These are the activations of a small neural network, seen along a few directions. Each row is one input.
Each table varies a few parts of the input and shows all the possible inputs, shuffled.
Descriptions start from the smaller parts, as in this example, which fits no table here: one of 2 separate values, together with either a single point or one of 9 places around a ring or (one of 4 places along a line, together with one of 8 places around a ring).
Shared parts are said once, and a part with two or three values counts as separate values.

A family of inputs:
x1: [ -6 -90  11  37  60  -5  -3 -11  13 -18   2 -11  27   3  22 -53  19]
x2: [ -8   2 -29   1 -24   3  -4 -20   1 -15  16  19   5 -11 -14  -4  -8]
x3: [ 10  28  22 -14  13 -11  15  12 -22  25 -21  11 -21   7  10  14 -10]
x4: [  1  15 -22   8 -14  -1 -15 -22  12   9  12 -18 -18  -9 -22   4  -6]
x5: [ -9  -7 -21  -6 -42   0 -15   8   5  -4  12  32   5   7  -1  -7 -10]
x6: [-24 -82  36  38  25  14  -9   3  24 -15 -42  -7  37 -25   2 -26  47]
x7: [ -8  20 -16  -3  -4 -21  -3  -7   5  14  -2  -8 -31  -3   2  14   5]
x8: [-12 -19  -9 -40 -36   9   0  13  14 -14  13  28  23  11  -5  16 -25]
x9: [-17  13 -31   8 -21  13   2 -16  11  -9  14 -14   4  -2 -23 -10  -9]
x10: [ 15  30  -4 -18  -3 -20   3  -6  -6  18 -21  -5 -27   4  13   0   7]
x11: [ 26  48  28  -5  25  15  15  24 -30  10  22 -19  10   6   3  27   2]
x12: [ 32  44  35  -6  19   4  15  24 -29   0  -4  -9 -15  11  13  24 -12]
- What do these inputs look like to the network? => either one of 2 separate values or one of 10 places along a line

A family of inputs:
x13: [ -1  23 -15   7 -13  10  -3 -10   3  -2  15 -16  -2  -7 -19   8  -2]
x14: [ 18  19  14   0  17   6  10  11 -21  -2  14  -1   4   8   6   6  -9]
x15: [  4   9  11 -13 -15  -1   2  14  -9   3 -15  23  -2   3   7   7  -3]
x16: [ -2  17 -10   0 -16 -13  -5  -7  -2  10 -15  10 -21  -6   0   1   4]
x17: [-21 -69  -2  35  24   0  -8 -21  24 -14 -16 -11  18 -14   0 -40  26]
x18: [  1  14   5  -6 -10  20   5  11  -5  -8  16  -1  18   1 -12  16  -9]
x19: [-15 -79  18  25  24   8  -8   5  18 -19  -9   4  37  -6  10 -29  23]
x20: [ -3  -1 -11 -26 -23   2   1   8   2  -6  12  21   9  11   1   7 -19]
x21: [ 13  28  -7  13  14  -3   2  -8 -12   5  13 -17 -15   1  -1  -4  -1]
x22: [ -8   6 -30 -12 -25  -9  -7 -13  10   2  12   8 -12   3  -8   1 -15]
x23: [  5  22   2  -6  11 -16   2  -5  -1  20 -13 -17 -26  -1   4  10   6]
x24: [ 10  13  24 -16  13  -5   9  16  -8  10 -13  -3  -8   7  11  17  -3]
- What do these inputs look like to the network? => one of 2 separate values, together with either a single point or one of 5 places around a ring
- Which other rows agree with x18 in the choice among 2 separate values? List them by row number. => x14, x15, x19, x20, x24

A family of inputs:
x25: [  6   6  -3   5  18 -25   1 -12  -5  18 -22  -5 -28   1  17 -18  13]
x26: [-15 -19  11  -9 -12   5  -2  13  10   0 -15  11  15  -6  -1  10  10]
x27: [  9  -4  23 -12  25 -13   8  16 -11  11 -10   4  -4   9  22   9   4]
x28: [-12 -38  -7   3  -1  11  -4   3  10 -15  23   9  31   3  -2 -11  -2]
x29: [ 12  25  19   6  21  13   8  11 -15   3  15 -19   8  -2  -4  18   5]
x30: [ 18  -3  34 -15  21  -4  15  23 -22   0 -15  19   2  13  25   5  -7]
x31: [  7  34  -7  25  12   0   2 -16 -10   8   1 -27 -15  -9  -8  -8  15]
x32: [ -7 -17  22 -11 -17  13   3  21   0 -10 -21  27  21  -1   3   5   0]
x33: [-15 -29 -34  21  -6  -3 -11 -27  15 -14  10   1   7  -8  -5 -34   8]
x34: [ 21  26  29   4  18  21  15  17 -26  -8   8  -4  15   1  -1  14  -7]
x35: [  4  24  -1  20  17   5   4 -12  -4   5   7 -29 -14  -7 -14   6  -1]
x36: [-17 -10 -15   9 -18  -8  -9 -18  15   4 -27   3  -8 -16  -5 -13  20]
x37: [ 15  24  14  14  20  10   2   4  -8   3  12 -32  -1  -2  -4   9   8]
x38: [ 10  68 -33 -28 -62 -13 -11   4 -15  15  21  35 -37   6 -10  33 -32]
x39: [-17 -38 -27  15  -1   1 -10 -25  20 -16  17  -1   7  -6 -14 -19  -7]
x40: [  6  74 -36 -57 -49   2  13   0  -5   7  28   4 -16  19 -16  35 -43]
x41: [ 13  -4  18  -5  24 -16   1   9  -4  12 -13  -9 -13   9  21  -1   8]
x42: [  3  -3   4   1  21 -21   2  -8   0  15 -16  -7 -27   3  11  -4  -2]
x43: [-11 -20   5  -1 -12   2  -9   5  17   0 -18  -2   6  -6  -1   1  14]
x44: [ -8 -39 -13  10  -1   8 -10  -4  18 -16  20  -4  22   2  -2 -19   2]
x45: [ -5 -36   4   1  -6  19   0  11  -1 -25  16  25  38   9   2 -16 -12]
x46: [-19 -20  -8   4 -13  -5  -8 -16  20   2 -21   1  -8 -14 -13   0   4]
- What do these inputs look like to the network? => either one of 2 separate values or (one of 4 places along a line, together with one of 5 places along a line)
- Which other rows does x32 become when the place on the line of 4 takes its other values? List them by row number. => x30, x34, x45

A family of inputs:
x47: [-10 -10  -9  -7 -15  -5  -5  -3  12  -1  -8   7  -4   0  -1  -1  -1]
x48: [  2 -23  16   9  15   8   2   5   1  -7  -6  -3  17   0   6 -11   8]
x49: [  0  18  -8   4 -11  11  -2  -4   0  -3  14  -8   2  -5 -16   9  -5]
x50: [ -8 -11  -3  -8 -14   5  -2   5   8  -8   3   8  10   3  -3   3  -6]
x51: [  6 -20  20  20  36   5   3   5  -3  -3   4 -18  13   0   8 -10  13]
x52: [ -7 -18   3  -4  -7   5  -3   6   6  -5  -1  11  15  -1   1  -1   5]
x53: [ -6  -2 -13 -11 -17   4  -2  -1   5  -4  13  11   7   4  -8   3 -14]
x54: [ -8  -2 -18 -10 -18  -7  -4  -9   8   4   2  10  -7   1  -5  -1  -9]
x55: [ -2  19 -13   6 -12   0  -5 -12   4   4   3 -10 -11  -8 -13   5   0]
x56: [  3 -19  15  21  36  -5   0  -3   1   4  -7 -20  -1  -2  10 -14  18]
x57: [ -9 -18  -2  -2  -8  -6  -6  -1   9   2 -12   9   2  -4   3  -4  10]
x58: [ -3  16 -17  -2 -15   7   1  -4  -1  -5  17   0   4   1 -11   1  -9]
x59: [  1 -23  19  13  28   7   6   3  -2  -8  -5  -8  15  -3   6  -7  10]
x60: [ -2 -21  14  14  27  -4   3  -4   2   0 -16 -10   2  -6   7 -11  15]
x61: [ -1 -22  11  10  14  -3  -1  -2   4   0 -17  -4   3  -3   7 -15  13]
x62: [ -2   8 -24  -5 -18  -8  -6 -12   5   0   9   6 -11   1  -4  -2  -9]
x63: [ -3 -24  11   8   6   5  -1   7   0  -8  -3  10  14   0   5  -7   3]
x64: [ -6 -23   6   9   5  -5  -4   0   3  -1 -14   9   0  -3   6 -11   8]
x65: [ -6  16 -22   0 -15  -3  -2 -11   2   3   6  -1  -9  -1  -8  -2  -4]
x66: [ 29  76  14 -27   1 -12  14  16 -30  27  -6  -3 -37  10  10  35 -15]
x67: [ 30  76  20 -28   0  -2  17  22 -34  18   5  -2 -23  14   6  40 -18]
x68: [  1   8 -19  -7 -18   3  -4  -5   1  -8  20   7   2   3  -7   1 -14]
- Changing only one part turns x61 into x48. The same change can be made to x57. Which row results? => x52
- What do these inputs look like to the network? => one of 2 separate values, together with either a single point or one of 10 places along a line
- Which other rows does x55 become when the choice among 2 separate values takes its other values? List them by row number. => x49

A family of inputs:
x69: [-24 -12 -35  19 -16   4  -3 -29  14  -7  -3   3   5 -17 -16 -27  10]
x70: [-22 -26 -32  -4 -15  -5  -7 -23  33  -4   3 -21   5  -4 -12 -12   8]
x71: [ 28  65  -9 -11  -9   8  10   5 -28  -5  30  -4 -14  15  -5  15 -29]
x72: [ 10  47  -1 -38 -17 -19   2  15  -3  30 -10  -5 -30  12   8  27  -4]
x73: [ 17  73  -5 -11 -13  14  15   3 -30   2  21  -1  -4  -2 -13  25 -14]
x74: [  0 -21  22  42  34   3  -4   2 -10   1  -9  -9  13 -12   8 -20  39]
x75: [ 10  51   8 -19 -24 -11  -2   5  -9  24 -24   6 -36  -4  -4  34  -7]
x76: [ -2 -29 -10   5 -25   5 -16   7   4 -18  14  31  20   6   3 -20  -8]
x77: [-21 -32 -36   2  -2 -12  -9 -32  22  -4  14  -3  -6  -2 -12 -17  -7]
x78: [  9 -29  19   6  26   5  15  -1  -6 -15 -19   5  15   9  14 -29  -6]
x79: [ -1 -39  17  -7  38  -4  17   0   2  -6 -10   2  11   6  13 -10  -9]
x80: [ -7 -21  22   7  23  10  20  -1 -11 -11 -28   7  23  -3   5 -19  10]
x81: [-12 -39 -11  -7 -13  -4 -14   6  12  -9  23  29  17   6   2  -1  -9]
x82: [ 15  64   6 -13 -17  17   7   5 -14   7  13 -14 -11  -2 -23  41 -21]
x83: [ 16 -30  19  40  36  -2  -9   1  -7  -2   0 -11   4  -1  17 -30  23]
x84: [-11 -20 -35  15 -13  -2 -11 -31  17 -13   6   0  -3  -3  -9 -37  -5]
x85: [ -9 -29  34   4  20  13  14   3   6 -11 -34  -6  12  -8  -3  -3   3]
x86: [-25 -21 -25  17 -19   4 -10 -26  29  -7 -11 -10  -2 -17 -26  -8   3]
x87: [-17 -30   1   5 -32  15 -16  10  16 -13  -2  21  18 -10 -12   8   1]
x88: [ 15  54  -9 -21   2   0  13   6 -19   9  38  -7 -15  16  -5  33 -34]
x89: [ -2 -28  33  39  31   3 -10   6   6   0 -16 -22   4 -17   0  -4  31]
x90: [-13 -35  -6 -15 -26   6 -13  14  22  -9  12  12  26   5   2   3   7]
x91: [-16 -22  -9   7 -28  12  -9   8   0 -14   5  33  28  -9  -3  -9   8]
x92: [ 24  52  -7 -17 -17 -20   2   4 -22  12  -7  16 -40  13  15   8 -15]
x93: [ 10  41  -7 -27  -6 -28   4   5 -15  27   2  12 -41  14  14  25 -20]
x94: [  6 -40  16  27  48 -11  -7   2   0   5   7 -14   2  -4  16 -11  19]
x95: [ -6 -33  23 -15  27   6  14   7  12  -6 -22 -15  21   7  13  -6   7]
x96: [ 15  60  -3 -31 -10   9  10  15  -7  13  27 -24  -5  14 -11  34 -17]
x97: [ 13  61  -3 -17 -20 -14   7   3 -25  19 -16  19 -29  -3   6  18   1]
x98: [  2 -33  23  19  38  -3 -10  10  12   4  -5 -31  13  -3  16  -7  35]
- Changing only one part turns x90 into x87. The same change can be made to x96. Which row results? => x82
- What do these inputs look like to the network? => one of 5 places around a ring, together with either one of 2 separate values or one of 4 places along a line
- Which other rows agree with x76 in the place on the ring of 5? List them by row number. => x71, x78, x83, x84, x92
- Which other rows does x97 become when the place on the ring of 5 takes its other values? List them by row number. => x72, x75, x92, x93
